Each row below holds a small network's activations on one input, seen along a few directions.
Each table varies a few parts of the input and shows all the possible inputs, shuffled.
Descriptions start from the smaller parts, as in this example, which fits no table here: one of 4 places along a line, together with either a single point or (one of 2 separate values, together with one of 5 places around a ring) or one of 11 places along a line.
Shared parts are said once, and a part with two or three values counts as separate values.

Other details of the inputs shift rows strongly along two fixed directions, in all tables alike. That doesn't count.

A family of inputs:
x1: [ -8   2  -4  -2 -12  -4  12   1  -7  -8 -12  -9   8   2]
x2: [ -7  -5   1  -4 -17  10   8  21  -7  -1  -5 -18   9 -10]
x3: [  3   8  15   5   3  14  -4  -2   2   6  22  -9  -5 -11]
x4: [ -5 -17   7   5 -12   4  -7  12   4  -3  -8  -1   1  -4]
x5: [  3   3  -8  -1  14 -14  -3 -17  -6  -6 -14  17 -11  11]
x6: [  3   7  -3   0  14  -5  -4 -14  -6  -3  -1   8 -12   6]
x7: [  0 -13  -4  -2  -6  -3   3   1  -3  -3 -20  -2 -12   8]
x8: [ -8 -19   3   1 -14  16  -6  18   8  -3  -5 -11   0  -8]
x9: [ 12  36  -5  -2  21  -1   4 -18   2  14  31  18  10  -2]
x10: [  6   3  -5   0   9  -5   1 -12   7   7   1  20  -6   7]
x11: [-11 -10   0  -5 -21  15   1  31   2  -1  -4 -24  14 -12]
x12: [ 4  9  5  4 12  0 -7 -9  1  3 13  5 -5 -3]
x13: [  5   4   1   5  11  -9  -6 -13  -3   1   3  15  -5   4]
x14: [  4  -2 -11  -1  10 -16   2 -14  -1   0 -15  21 -10  13]
x15: [ -2 -17  10   1 -10   6  -5  16   0  -2   1 -21  -2  -6]
x16: [  1  -4  -1   2   5 -14  -5  -7 -13  -9 -17   5 -11   9]
x17: [ -2 -33   1   2 -18 -12  -3  14  -2 -10 -31   0   1   5]
x18: [ -8  18   6  -2  -5  25   3   9  15   9  37 -21  19 -16]
x19: [-15 -10  -4  -2 -22   8   6  18   6  -5  -7 -17  19  -4]
x20: [ -1   4   8  -2   2  21  -4   7  13  11  23 -14  -4  -9]
x21: [  1  -7  -9  -3   5 -11   0  -6  -1  -3 -19  10 -10  11]
x22: [ 7 17 -8 -2  6 -6  7 -5 -1  6  6 17 11  1]
x23: [  4   5  -2   3  11  -4  -3 -13   3   2   1  21  -6   4]
x24: [  6  -2  14   4   1   6   0   0   0   4  14 -11  -4  -7]
x25: [  0 -20   1   1  -5 -12  -4   6  -5  -8 -20  -5  -3   4]
x26: [  1  32   7   1   5  28   7  -3  23  18  55  -6  22 -16]
x27: [ -3  18  -8  -3   5 -11   7 -11  -7  -4   1   2   6   7]
x28: [  1  -6  -4   1   4  -8   1  -9 -11  -8 -20   6 -13   8]
x29: [  8  25 -10  -6  17 -18   5 -16 -15   0   0  16   1   9]
x30: [ -1 -24   5   3 -13   0  -5  15   2  -4 -10  -9   2  -3]
Each input here is: one of 5 places along a line, together with either one of 2 separate values or one of 4 places along a line.
Question: The inputs of x10 and x14 match in every part but the place on the line of 5. If x23 is changed in the same way as x10 into x14, which row does it become?
Answer: x8
Question: Which other rows does x16 become when the place on the line of 5 takes its other values? List them by row number.
Answer: x3, x4, x12, x13
Question: Which other rows does x22 become when the choice among 2 separate values takes its other values? List them by row number.
Answer: x26
Question: Which other rows does x17 become when the place on the line of 5 takes its other values? List them by row number.
Answer: x15, x24, x25, x30

A family of inputs:
x31: [ 10  60 -28  -3  31 -20  16 -38   2  13  26  50  27  14]
x32: [  0 -32  11   1 -27  27  -8  42  20  14   8  -6  17 -19]
x33: [ 31  28  14   8  33 -21  -5 -29 -14  13  34  23  -6  -6]
x34: [-14 -29   0  -3 -24  19  -1  25  -1  -8 -26 -34 -14   2]
x35: [ -4 -38   8   5 -13 -17 -17  16 -14 -16 -30 -18  -3  -2]
x36: [ -2  18  20  -2 -10  18   6   9   8   6  41 -35  21 -19]
x37: [-15 -13 -14 -13 -20  -4  11  21 -12 -11 -39 -25  -3   7]
x38: [ -5 -14 -27  -7 -12 -31  17   1  -1 -10 -43  24  10  22]
x39: [ -4  20 -17  -2   1 -44  18 -18 -39 -25 -40  17  20  29]
x40: [ -2  55 -10 -13  20  20  16 -14  -4  14  43  -6  12 -16]
x41: [  2 -20 -19   0   0 -23   7 -13   7  -9 -33  26  -4  21]
x42: [  0  -4  15   5  -2  37 -18  21  36  15  39  -2  11 -22]
x43: [  2   3  17   0   2  38 -17  20  13  12  31 -26 -16 -20]
x44: [-12 -37   4   4 -21 -18   4   6 -15 -19 -41 -20  -3   8]
x45: [ 10   0  11  -3   5  13  -5  15  -7  12  11  -2 -16  -9]
x46: [ -5 -12  -5   6   5  -4  -6 -16  17   2  -9  30 -11   7]
x47: [ 12  24  -6   4  39 -11  -8 -48  -8   0   0  27 -34  17]
x48: [ -4  -9  25  14  -7  22 -12   1  11  -2  27 -22  -8 -15]
Question: What do these inputs look like to the network?
Answer: one of 3 separate values, together with one of 6 places along a line
Question: The inputs of x47 and x37 match in every part but the place on the line of 6. If x48 is changed in the same way as x47 into x37, which row does it become?
Answer: x36
Question: Which other rows does x41 become when the place on the line of 6 takes its other values? List them by row number.
Answer: x31, x32, x38, x42, x46
Question: Which other rows does x45 become when the choice among 3 separate values takes its other values? List them by row number.
Answer: x32, x33

A family of inputs:
x49: [  4 -36   4   9  -6 -28 -11   0 -18 -19 -46  15 -16  11]
x50: [  5 -41  -4   5   1 -27 -10  -7  -5 -11 -47  18 -26  22]
x51: [ -9   2  13   0  -6  10  -1  10  -6  -4   9 -32   2  -8]
x52: [-14 -10   2   2 -22  29   2  24  29   6  15 -15  18 -13]
x53: [  2  20  -1  -2  14  12   3 -13   3   6  21   1 -11  -3]
x54: [  7  26   8  -1  13  -1   4 -16  -8   6  26  -3  -2  -6]
x55: [ -8  -7   2  -5 -17  28  -4  29  16   8  10 -12   6 -14]
x56: [ -7 -17   6  -1 -24  12  -2  36   1   0  -2 -23  15 -12]
x57: [ 16  26  -7  -1  26 -30   5 -31 -20   2  -3  25  -5  13]
x58: [ 16  41  -7  -4  38  -2   4 -38   0  15  29  30 -10   7]
x59: [  0   4   8   1  -9  14  -1  15  10   8  26 -14  20 -18]
x60: [-10 -18 -13  -4 -12  -1   2  14   5  -6 -26   3   6   5]
x61: [  6  22   3   6   7  -3   6 -16   9   8  30  11  20  -3]
x62: [ -9 -11 -15  -3  -3 -14   3  -8 -16 -19 -41  -4 -17  18]
Question: What do these inputs look like to the network?
Answer: one of 2 separate values, together with either a single point or one of 6 places along a line
Question: The inputs of x61 and x52 match in every part but the choice among 2 separate values. If x56 is changed in the same way as x61 into x52, which row does it become?
Answer: x55
Question: Which other rows does x49 become when the choice among 2 separate values takes its other values? List them by row number.
Answer: x50

A family of inputs:
x63: [ -1 -45  17  10 -21   8 -15  25   4  -5 -21 -10 -14  -5]
x64: [ -7 -12   0  -4 -12  -1   5   8  -6  -7 -17 -15  -5   3]
x65: [ 11  23 -12  -3  26 -25   8 -31 -16   1 -10  24 -15  16]
x66: [ -5 -38  13   5 -12  14 -16  20   9  -2 -10 -16 -16  -4]
x67: [ 6  9  5 -1  4  3  0  1 -1  5 15 -4  4 -8]
x68: [-11 -19  -1   0 -22  11  -1  29   3  -3 -13  -8  13  -8]
x69: [ -4  -1  -5  -3  -1  -2  -1   6  -8  -5 -13  -3  -1   3]
x70: [-11 -24   2  -2 -27   8   1  26   8  -3 -13 -22  11  -4]
x71: [ -6  -9 -13  -4  -6 -11   0   6  -7  -7 -27  10   3  10]
x72: [  1   4   4  -2  -1  11   1   8   2   5  13 -15   1  -7]
x73: [ 3 -6 -5  0 -6 -7  6  6 -2  0 -9  8  6  3]
x74: [ -6  -8  -5   0  -3 -14   1  -3 -12 -15 -23  -1  -1  11]
x75: [ 18  37  -1   1  30 -14   4 -37   4  15  34  29   4   3]
x76: [ 17  41  -7  -2  33  -7   7 -37   4  16  30  29  -4   7]
x77: [ 13   3  23   9  18  16 -17  -8  17  16  38   5 -14 -16]
x78: [ -5 -12  -7   6  -9 -17   2  -1  -5 -11 -23  10   8  10]
x79: [-1 11  3  3  3  5 -1 -5  9  4 20  3 11 -7]
x80: [  3  32  -7   1  27  -7   5 -35   5   6  21  23  -4   7]
x81: [ -4   0 -10   1   2 -15   3 -12  -2  -8 -16  12   2  14]
x82: [ 14  13  19   8  25  27 -17 -18  21  20  54   3 -20 -17]
x83: [-12 -21  11  -1 -28  23   2  31   5  -2  -1 -39   5 -15]
x84: [ -1   0 -10  -4   2 -13   9 -12  -3  -5 -17  10  -4  15]
x85: [ -2   8  11  -2  -5  29   1  11  22  14  41 -20  13 -15]
x86: [-13 -23   6  -2 -31  25   3  31  15   1  -2 -32  11 -12]
x87: [ -4  -1 -10  -3  -1   0   2   6   0  -2 -11   5   3   3]
x88: [ -1 -14   4  -1 -11  -8   2  10  -8  -7 -14 -10   5  -1]
x89: [ -1 -15  -6  -2 -12  -5   4  14  -1  -2 -18   0   7   0]
x90: [ -3 -13   2  -3 -11  -7   2  10  -7  -7 -14 -12   2   1]
x91: [  4  28   3  -1  15  17  -3 -10   2  12  32   0   0 -10]
x92: [  7   1 -18  -5   8 -27   8 -15 -10  -7 -29  23  -5  21]
x93: [  2  23 -12  -5  19  -6   3 -20  -2   4   3  23  -6   9]
x94: [ -1 -12  20   7   1  38 -17  10  23  13  37 -20 -20 -20]
x95: [ -1   8  16   0  -5  27   0  12  12  11  40 -28   7 -18]
x96: [-11  -9  -6  -4  -9   4   1  14  -9  -7 -23  -9  -5   1]
x97: [  7  -9  -9  -2  -1 -32   5  -5 -23 -11 -37  15  -4  16]
x98: [-4  9  3  2  0 10 -2 -1 12  4 23 -3 10 -6]
x99: [ -4   9  19   4  -6  26  -5  13  12   6  41 -23  13 -22]
x100: [  4   1 -18  -4   7 -27   2 -11 -13  -9 -28  29   0  15]
x101: [  3  -3 -12  -4   2 -17   6  -4  -6  -3 -21  14   0  11]
x102: [ -3  -7 -20  -5  -1 -18   5  -5 -12 -13 -40  18  -4  18]
x103: [  5  26   4  -1  14  12  -6  -7   2  12  32   0   3 -11]
x104: [ -9 -11   0   1 -12   0   1   7  -6 -13 -17 -13   0   2]
x105: [-5 12  5  2  3 10  1 -6  1  1 16 -9 -2 -5]
x106: [ -1  -2  -3  -2  -2  -5  -2   6  -9  -6 -12   1   3  -1]
x107: [  3   0  -8  -4   4 -14   6  -8 -14  -6 -21   6  -7  12]
x108: [ 18  39  -1  -1  33 -14   2 -34  -7  13  26  22  -6   4]
x109: [  0   3 -17   1   7 -26   6 -24  -9 -13 -29  22  -4  21]
x110: [  9  13   7   3   8  -8   2 -12  -5   5  15   5   4  -1]
x111: [-11 -17  -3  -4 -21  17   5  26   9   0 -12 -21   2  -7]
x112: [ -6 -13   4   5 -14  -7  -1  10  -9 -11 -16  -8   7   1]
x113: [ -5   4   9   3  -3   8  -3   4   3   0  15 -13   6  -8]
x114: [  9  14   2   2   8  -6   4 -13   4   7  18  13   8   0]
x115: [  5 -29   4   4   2 -13 -15   0  -3  -9 -28   9 -23  10]
x116: [ -3   3  11   0 -10  23  -6  21   6   5  22 -18  11 -18]
Question: What do these inputs look like to the network?
Answer: one of 6 places along a line, together with either a single point or (one of 2 separate values, together with one of 4 places along a line)
Question: The inputs of x110 and x88 match in every part but the place on the line of 6. If x68 is changed in the same way as x110 into x88, which row does it become?
Answer: x100
Question: The inputs of x89 and x101 match in every part but the place on the line of 6. If x75 is changed in the same way as x89 into x101, which row does it become?
Answer: x70
Question: Which other rows does x112 become when the choice among 2 separate values takes its other values? List them by row number.
Answer: x78
